These are the activations of a small neural network, seen along a few directions. Each row is one input.
In each table, some parts of the input vary, and every possible input appears once, in random order.
A made-up example of a description, with smaller parts first: one of 5 places around a ring, together with either a single point or (one of 2 separate values, together with one of 4 places along a line) or one of 11 places around a ring.
Shared parts are said once, and a part with two or three values counts as separate values.
(in the rows, 128 means zero)

Other details of the inputs shift rows strongly along two fixed directions, in all tables alike. That doesn't count.

Rows:
x1: [ 96  83  97  85  84 183 195 140 122 127 165 155 153 108  85 109]
x2: [101 103 100  89 107 160 157 118 111 112 145 152 176 116 106 128]
x3: [116  85  96  89  79 182 180 160 131 141 158 145 142 113  83 127]
x4: [151 122 188 203 143  90 141 116 131 128  95 161  53 131 155  73]
x5: [125 171 171 145 148  70  68 122 139 142 102 123 125 129 170 166]
x6: [121  90 141 162  44 187 205 178 145 173 134 147  72 111  72 127]
x7: [128 119 150 133 113 127 140 152 128 145 132 141 115 119 124 135]
x8: [136 137  91  71 122 159 143 140 150 130 134  86 176 147 125 147]
x9: [132 140  79  34 174 124  88 124 129  87 133  85 216 151 151 152]
x10: [108 127  79 121 125 176 119 124 114 138 165 107 152  96  81 170]
x11: [115 113 153 140 121 119 144 131 128 130 137 163 111 115 129 112]
x12: [129 168 179 143 151  70  74 123 147 144 106 123 120 127 171 161]
x13: [115 109  88 115 105 215 170 150 130 153 187 122 124  94  59 151]
x14: [128 125 101 171 138 154 118 112 122 138 137  94 110 123  94 128]
x15: [148 137 207 229 152  66 120  91 120 123  79 171  48 131 170  65]
x16: [111 116  93  92 102 158 139 154 120 132 138 132 158 125 105 155]
x17: [140 112 147 219 113 165 179 135 143 169 146 129  23 125  66  93]
x18: [124  91  50 103 104 234 197 148 134 150 178  96 134 119  39 125]
x19: [107 171  77  41 141 114  67 126 128 115 131  86 231 127 148 195]
x20: [133 116 175 174 110  99 135 132 125 142 123 163  70 119 127 117]
x21: [123 149 108  61 208  92  89  94 123  88 124 127 197 137 180 106]
x22: [131 159 185 145 161  69  79 134 136 139 114 132 117 128 175 151]
x23: [127  88 158 183  53 160 192 166 131 164 126 158  49 114  83 119]
x24: [152 136 170 186 112 114 152 133 151 156 105 117  69 144 143 117]
x25: [127 123 159 191 100  95 127 121 115 137 109 163  73 118 128 125]
x26: [133 108 139 148 137 126 162 114 129 122 113 154 101 128 136  75]
x27: [131 128  71  57 104 177 150 140 145 130 139  80 184 147 113 151]
x28: [140 119 121 131 102 151 156 143 136 138 120 113 111 149 116 125]
x29: [118 154 164 158 154  61  87  89 108 105 114 164 144 115 166 118]
x30: [115 109 105  98  68 191 179 168 154 161 140 122 144 114  82 155]
x31: [150 144 154 142 180  73  96 113 135 108 110 135 111 145 179 109]
x32: [143 138 133 132 159  96  94 110 127 100 110 125 134 148 160 116]
x33: [120 125 150 182  87 114 134 142 122 140 112 145  83 119 116 134]
x34: [129 106  93  85 129 159 163 131 129 114 130 134 146 134 115 102]
x35: [121 142 171 202  95  96 119 136 125 153 100 146  61 122 135 140]
x36: [120 164 102  64 208 123  58 111 122 117 178  93 201 103 143 183]
x37: [132 153  86  55 179 108  73 118 120  91 127  88 208 157 167 151]
x38: [132 100  62  49 126 177 157 142 129 112 145 113 185 141 108 121]
x39: [147 152 175 163 186  54  74  86 121 101  92 141 108 145 191 103]
x40: [140 158 150 145 161  81  80 117 129 117 103 105 122 154 178 134]
x41: [112 107  94  67 101 174 153 164 132 133 157 125 172 120  98 148]
x42: [138 117 142 185 100 130 150 115 121 115 100 147  87 131 119  82]
x43: [122 133 183 216 114  75 120 109 118 127 103 175  69 118 141 113]
x44: [118 138 177 142 168  64  99  96 114 114 121 165 129 117 170 116]
x45: [ 99 106  97  61 127 152 151 124 117 110 160 145 192 114 119 125]
x46: [152 180 190 200 184  14  38  94 124  99  85 115  93 147 211 115]
x47: [106  83  99  90  82 185 188 152 125 135 157 150 149 111  84 118]
x48: [128 189 142 104 227  80  23  95 116 120 160 106 169 114 165 174]
x49: [138 102  94 111  83 189 192 161 138 145 134 109 123 143  93 125]
x50: [149 147 179 212 111  81 109 118 124 133  91 116  49 141 156 108]
x51: [140 171 155 184 209  77  51  91 122 129 127 103 105 138 155 129]
x52: [127 144  92  44 191 114 100  97 115  85 127 120 218 135 161 112]
x53: [123 110 124 102 119 136 135 145 127 132 145 144 146 118 122 131]
x54: [140 110  89  87 120 163 160 149 131 126 136 112 155 144 113 123]
x55: [143 175 123  68 200  84  65 119 138  98 122  91 186 157 187 153]
x56: [129 154  88  54 174 122  86  89 106  75 118 116 231 131 151 111]
x57: [141 158 149 165 204  91  76  97 130 129 133  99 102 130 142 130]
x58: [127 109 171 199  59 143 179 159 138 175 115 155  42 117  95 126]
x59: [126 164 173 146 151  72  68 122 128 129 110 127 123 133 168 160]
x60: [130 126  80  88  84 180 154 139 139 131 134  86 154 149 105 144]
x61: [131 110  66  53 123 177 154 149 135 114 144 101 183 146 108 134]
x62: [138  76 147 187  74 168 206 137 132 138 109 157  45 125  91  72]
x63: [134 104 112 179  25 186 200 149 135 160 114 106  66 133  77 110]
x64: [127 101 188 221  81 116 167 130 120 149 112 184  41 114 112  98]
x65: [136 114 101 142  95 147 148 125 119 119 117 128 117 136 115 104]
x66: [114 132  90 108 134 188 120 132 116 139 172 112 151 105  82 167]
x67: [117 135 100  65 114 159 132 151 147 144 140 107 191 121 119 174]
x68: [144 107 128 142 122 132 148 130 131 123 115 135 102 140 127 103]
x69: [129 124 161 162 121  96 115 126 120 131 119 158  97 124 137 129]
x70: [108 145 107  43 181  96  74 108 117  91 146 130 214 123 167 152]
Description of these inputs: one of 2 separate values, together with one of 5 places along a line, together with either a single point or one of 6 places along a line.
Changing only the choice among 2 separate values turns x25 into x65. The same change can be made to x6. Which row results? -> x55
Changing only the choice among 2 separate values turns x60 into x5. The same change can be made to x4. Which row results? -> x47
Change only the place on the line of 6 in x30. List by row number the other rows that result. -> x1, x3, x6, x11, x41
A walk changes only the place on the line of 6. It starts at x67 and steps to x22. List the rest of the walk in order. -> x7, x53, x47, x45
A walk changes only the place on the line of 5. It starts at x17 and steps to x18. List the rest of the walk in order. -> x57, x51, x14
Which other rows agree with x43 in the choice among 2 separate values and the place on the line of 5? List them by row number. -> x10, x19, x25, x29, x33, x35
Change only the choice among 2 separate values in x37. List by row number the other rows that result. -> x16

Rows:
x71: [117  97  89 113  72 181 183 136 124 130 131 131 140 130  86 116]
x72: [137 141 168 194 116 111 125 133 143 155 117 116  61 128 127 131]
x73: [122 131 196 190  99 106 134 145 138 165 126 159  58 104 123 138]
x74: [118  95  57  94 108 217 183 133 122 131 171 114 150 116  62 114]
x75: [108  92  54  89 102 211 177 129 109 123 168 127 164 111  59 119]
x76: [116 132 130  69 163  93 105 119 122 102 131 146 188 131 169 131]
x77: [109 134 131  90 188 108  91 106 117 111 160 145 176 104 142 137]
x78: [149 155 122 107 175 109  94 111 135 111 111  92 152 153 163 128]
x79: [125 155 117 110 151 104  72 125 122 124 138  99 158 129 144 177]
x80: [134 132 170 207  96 112 129 131 133 155 114 138  58 119 120 130]
x81: [118 143  62  37 135 165 119 130 134 120 149  79 217 134 121 161]
x82: [120 118 173 157 108 109 153 133 132 142 119 168  93 116 133 116]
x83: [122 132 136 107 150  94 105 115 118 104 114 151 161 133 162 122]
x84: [134 104  59  99 129 209 171 129 127 131 161 105 146 131  68 114]
x85: [158 134 112  99 173 108 109 115 128  89 110 107 156 160 163 101]
x86: [147 139 143 184 128 129 117 146 145 158 122  94  69 142 117 146]
x87: [134 150 130 113 155 102 105 109 134 114 116 110 145 141 159 124]
x88: [132 114  67 101  93 207 165 162 144 151 144  82 138 136  74 149]
x89: [132 161 127 122 160 103  76 129 135 131 137  89 138 136 148 170]
x90: [142 162 113 102 168 119  90 121 140 127 120  80 162 144 152 148]
x91: [114 136 133 122 177 109  90 104 110 110 144 149 151 106 138 130]
x92: [122 123 162 163 110 110 139 126 126 134 109 162 100 122 131 116]
x93: [133  99 169 183 105 101 159 127 120 122  97 185  71 128 137  79]
x94: [121  83  85 110  64 188 194 140 120 124 128 138 138 134  85  99]
x95: [125 155 136 126 143 101  92 114 126 124 121 114 149 126 151 145]
x96: [124 135 167 174 107 112 118 139 130 151 121 149  87 111 123 149]
x97: [149  85 105 153  71 195 209 145 138 140 116 124  81 147  85  85]
x98: [131  96 173 164 110 102 167 134 126 125 112 186  81 122 143  84]
x99: [133 129 121 108 152  90 109 108 112  89 108 139 157 143 163  98]
x100: [114 154 142  95 154 101  75 141 127 135 152 119 160 115 148 185]
x101: [113 156 154 103 151  92  94 127 131 130 133 136 158 115 157 156]
x102: [130 131 182 205 101 107 118 145 128 160 123 150  52 111 122 153]
x103: [109 104 103 117  62 191 179 155 128 152 141 140 136 110  76 142]
x104: [154 126 179 193 137  78 134 113 129 113  93 148  58 144 165  70]
x105: [136 143 112  84 167 105 101 108 127  95 121 107 173 149 167 117]
What do these inputs look like to the network? -> one of 5 places along a line, together with either a single point or one of 6 places along a line
Changing only the place on the line of 5 turns x102 into x100. The same change can be made to x91. Which row results? -> x77
Change only the place on the line of 5 in x94. List by row number the other rows that result. -> x76, x83, x97, x105
